A small network was shown many inputs. Here are its activations along a few directions, one row for each input.
In each table, some parts of the input vary, and every possible input appears once, in random order.
Descriptions start from the smaller parts, as in this example, which fits no table here: values(2) and (point or line(9) or (line(6) and ring(8))).
Shared parts are said once, and a part with two or three values counts as separate values.

Rows:
R1: [-27 -61 -19   4   9 -27 -53  16  29 -19  16]
R2: [ 56 -45 -77  62  13  -9  60  22 -10  43  30]
R3: [ 29 -24   9  59 -40 -14  -8  55   0  -6 -26]
R4: [-20   6   2 -26  28  30 -47 -54  -3 -32  15]
R5: [ 21  25 -49  -7  27  -1 107   0 -18  71  17]
R6: [ 19  23  21  13 -35  10 -17 -59 -41 -18 -13]
R7: [ -7  42  41  -6 -28  -3  42  35  -6  22 -32]
R8: [  2 -47 -16  10  33   6 -43  55  56 -13  13]
R9: [-16  36  22 -36  11  12  27  50  27  16 -12]
R10: [-24 -66 -10  14 -32 -67 -39 -22  -9 -21   4]
R11: [ 23 -32 -10  33   0   4 -27  70  35 -10  -5]
R12: [ 27  32  10   5  20  60 -23   2  -2 -23  -3]
R13: [-59   8  23 -52 -22 -52  12 -41  -8   7  -2]
R14: [ 59  24 -59  36  35  43  60 -45 -46  30  28]
R15: [-23  28  36 -25 -44 -33  31 -10 -15  21 -20]
R16: [-36  24  17 -58  42  12  13  35  48  11   5]
R17: [ 34  39  27  32 -20  41  -6 -12 -33 -16 -25]
R18: [ 14 -43   3  40 -55 -47 -20  11 -13  -8 -13]
R19: [-64  13  14 -65  19 -18   3  -3  26   5   8]
R20: [-16   1   8 -15 -14  -9 -35 -91 -35 -31   3]
R21: [  8  18   6 -18  52  61 -37 -14  18 -27  13]
Question: Describe the family of inputs behind these rows.
Answer: values(3) and (point or ring(6))
Question: Changing only the values(3) part turns R10 into R20. The same change can be made to R8. Which row results?
Answer: R21
Question: Which other rows agree with R13 in the values(3) part? List them by row number.
Answer: R5, R7, R9, R15, R16, R19
Question: Which other rows does R6 become when the values(3) part takes its other values? List them by row number.
Answer: R15, R18

Rows:
R22: [ -6 -31 -10   1  -3 -32   3  43  27  10   0]
R23: [-21  49  31 -45  12  20  19 -15   3   1  -6]
R24: [ 76  -9 -44  87 -32  -4  64  -7 -60  34  -3]
R25: [-13 -46  -3  10 -15 -32 -29  32  21 -12   3]
R26: [ 61  -9 -63  53  45  40  49  23  -8  30  24]
R27: [ 78  44 -55  31  24  45 105   0 -34  64  17]
R28: [-40 -15  29 -21 -24 -18 -67 -43  -3 -43  -4]
R29: [-12 -20  16   3 -11  -1 -72  -3  11 -46  -6]
R30: [-36  38  39 -50   6   9 -16 -42  -9 -16  -7]
R31: [-27  28  10 -33  10   5  21  13   6  13  -7]
R32: [  3 -37  11  15  -4  -2 -55  24  27 -27  -6]
R33: [-55   7  36 -49 -17 -28 -38 -65  -7 -25  -5]
R34: [-8  2  3 -2  8 -3 16 40 25 16 -1]
Question: Describe the family of inputs behind these rows.
Answer: values(3) or ring(10)
Question: Start at R33 and move only the ring(10) part, one step at a time. The first step leads to R28. Which rows follow, in order?
Answer: R29, R32, R25, R22, R34, R31, R23, R30

Rows:
R35: [ -3  59  34 -35  33  47  13   8  17   5  -9]
R36: [-52   1  25 -40 -11  -9 -51 -88 -23 -34   5]
R37: [-66   1  25 -65   3 -53   5 -29  18   9  -2]
R38: [ 54 -21 -31  76  -6  11  12 -31 -45  -6   1]
R39: [ 22 -24 -40  57  -2 -19  67  48 -14  44   7]
R40: [  5  44  46  -7 -32  10   3 -56 -44 -11 -21]
R41: [-20  43  35 -32 -32 -22  63  11  -1  39 -24]
R42: [ 42  -5 -38  41  53  52  20  39  11  16   8]
R43: [ 60  23 -35  27  -5  20  42 -60 -59   9  11]
R44: [ 45  38 -44  -6  53  64  46  12  -1  34  18]
R45: [-52  21  23 -65  49  27 -35 -25  32 -28  18]
R46: [ 24 -42 -11  16  23  19 -45  52  53 -19  12]
R47: [-35 -16  27   1 -44 -21 -82 -21 -14 -49 -17]
R48: [ 30 -56 -10  49 -36 -21 -64 -16   1 -29   1]
R49: [-37  -1  25 -26  16  15 -62  40  41 -44  -3]
R50: [  7 -67 -13  26 -23 -55  -4  58  29  12   4]
R51: [ 25  27 -46   9  -8  -9  95  19 -21  64  15]
R52: [-50 -27  26 -26 -30 -58 -22  41  22 -11 -23]
Question: Changing only one part turns R38 into R42. The same change can be made to R43. Which row results?
Answer: R44
Question: Describe the family of inputs behind these rows.
Answer: values(3) and ring(6)
Question: Which other rows does R50 become when the ring(6) part takes its other values? List them by row number.
Answer: R37, R39, R41, R51, R52
Question: Which other rows does R52 become when the values(3) part takes its other values? List them by row number.
Answer: R47, R49
